A small network was trained on made-up records. Each row is its average activation on records with the value named, seen along a few directions.
Related values have similar rows: they may be neighbours, one step apart, or belong to one group.
In the rows, 500 means zero.
Strong random noise was added to every row along 13 fixed directions; ignore it. To show where, here is one row again and again, with new noise each time:
[614 560 542 380 380 561 385 502 620 647 366 552 402 517 494 642 431 655
 490 724 617 647 327 587 545]
[393 546 600 567 517 657 513 606 554 613 382 485 530 525 454 484 506 621
 610 554 389 538 450 583 609]
[581 692 581 373 541 384 352 616 602 513 428 589 474 637 444 521 539 592
 492 567 483 586 443 591 506]
[648 381 359 590 515 524 580 425 445 501 389 557 397 507 548 285 556 560
 356 645 461 438 379 416 414]
[559 579 483 524 498 483 471 501 687 536 531 537 531 587 514 445 492 502
 458 535 555 502 364 482 497]
[492 646 539 583 427 441 456 592 639 465 358 509 581 536 360 444 515 598
 475 550 359 515 536 567 591]
[336 732 540 332 623 692 544 458 440 570 600 413 403 672 431 392 548 392
 493 384 339 502 405 548 622]
[515 582 480 447 371 413 360 446 516 463 524 495 551 510 425 689 399 660
 510 469 520 560 593 541 633]
[504 500 513 375 595 322 476 409 291 476 470 467 452 320 503 541 550 372
 533 412 392 512 699 578 555]
[380 285 415 483 370 759 675 458 587 593 605 369 638 561 323 595 323 468
 449 424 917 591 420 549 617]
[551 492 385 366 546 425 414 437 351 540 703 525 482 611 542 541 500 562
 503 436 585 480 543 390 434]
[650 441 782 490 486 523 529 519 563 518 464 549 481 544 625 529 448 470
 467 471 477 587 480 522 724]
[351 521 529 409 791 443 451 571 473 576 485 408 510 507 500 417 590 580
 618 515 505 489 377 656 417]
[467 533 482 613 431 539 593 456 776 444 439 449 558 380 476 533 417 271
 512 486 606 463 435 621 411]
[564 359 670 379 781 336 598 534 411 642 320 472 433 256 588 334 664 234
 517 571 489 564 486 648 498]


Values of D:
d3: [512 502 322 433 513 527 517 424 488 354 479 541 398 482 473 629 440 457
 493 454 669 482 435 614 322]
d15: [566 396 601 406 534 312 590 491 533 389 571 456 629 448 423 453 483 215
 339 318 720 588 647 511 581]
d9: [406 466 587 399 579 481 520 429 268 424 465 359 440 364 470 480 519 547
 498 441 400 525 613 574 627]
d6: [570 423 342 408 528 402 493 416 329 605 423 663 453 355 439 560 548 447
 491 505 549 620 616 493 578]
d14: [449 418 524 482 528 619 591 607 424 599 510 490 533 562 395 376 576 526
 450 469 493 569 472 446 705]
d13: [488 488 505 526 613 277 410 494 472 494 609 488 575 532 582 371 613 610
 456 521 414 466 453 387 567]
d5: [564 380 736 549 316 619 556 498 481 351 344 491 404 395 587 709 369 470
 456 531 480 585 565 576 584]
d1: [481 346 388 438 559 475 483 531 226 431 604 499 487 580 427 467 550 685
 425 435 562 500 572 412 526]
d12: [368 439 545 442 470 630 530 468 470 243 501 387 448 610 485 688 323 529
 500 420 684 485 465 697 335]
d11: [359 537 652 538 426 552 545 541 595 479 465 382 537 422 502 614 460 391
 593 501 414 445 596 606 461]
d4: [464 321 453 490 679 620 432 489 315 735 606 611 390 416 737 642 543 643
 759 516 562 532 386 442 506]
d2: [552 450 670 453 629 483 514 731 424 501 433 613 535 617 470 418 577 608
 512 440 461 573 547 495 612]
d16: [436 643 472 416 542 347 452 587 530 449 594 444 567 646 332 432 578 460
 453 453 481 442 536 511 425]
d8: [499 363 616 437 512 536 515 466 388 559 686 452 582 567 617 528 459 504
 469 434 620 534 525 344 603]
d10: [651 504 758 536 372 426 542 624 536 389 263 564 451 361 554 637 453 282
 575 533 386 513 733 613 425]
d7: [427 562 433 531 401 571 428 496 430 336 517 489 459 496 455 651 459 547
 553 441 477 476 602 516 371]
Each value of D is a pair of two hidden parts, and every pair occurs once (2 first parts, 8 second parts).
Changing only the second part turns d6 into d9. d11 has the same second part as d6; what does that change turn d11 into?
> d1
Changing only the second part turns d16 into d4. d10 has the same second part as d16; what does that change turn d10 into?
> d3
Changing only the second part turns d2 into d15. d14 has the same second part as d2; what does that change turn d14 into?
> d7

Values of T:
t11: [422 512 833 402 327 570 589 736 343 657 544 214 511 579 406 385 580 433
 495 625 245 473 698 418 516]
t9: [369 310 537 506 607 547 659 595 370 356 401 332 461 557 460 303 575 506
 402 597 506 406 427 587 250]
t1: [317 628 457 151 671 616 442 333 274 805 711 356 426 533 455 495 536 480
 537 420 516 578 478 492 709]
t4: [375 527 342 621 403 675 578 588 547 675 635 367 575 506 526 367 516 458
 612 649 570 332 408 279 100]
t2: [635 401 282 349 572 220 402 355 214 654 518 531 445 293 618 523 553 472
 543 634 600 501 584 398 303]
t7: [496 445 338 410 464 456 454 360 353 613 696 418 496 462 478 557 496 565
 513 443 553 436 566 382 564]
t8: [526 583 196 459 499 554 646 316 568  99 407 576 369 690 267 461 418 425
 239 316 623 467 345 689 491]
t6: [439 419 493 513 541 339 520 399 528 447 433 233 563 222 452 387 482 564
 429 538 465 443 476 587 557]
t5: [483 592 528 650 413 509 467 544 659 347 470 392 507 609 478 362 536 637
 376 600 269 361 445 455 365]
t3: [435 488 402 531 568 657 559 487 516 709 535 510 547 693 439 200 571 616
 373 623 545 524 290 377 562]
t12: [395 470 637 469 616 292 373 688 494 478 586 391 749 565 420 425 557 771
 520 445 551 544 623 500 602]
t10: [541 431 878 311 622 351 457 721 520 681 446 441 543 575 489 507 565 518
 541 611 519 618 500 645 578]
T is arranged as 4 separate groups.
Which other values are in the same group as t7? Give them in the order they are listed.
> t8, t10
Which other values are in the same group as t11? Give them in the order they are listed.
> t9, t5
Which other values are in the same group as t12? Give them in the order they are listed.
> t4, t6
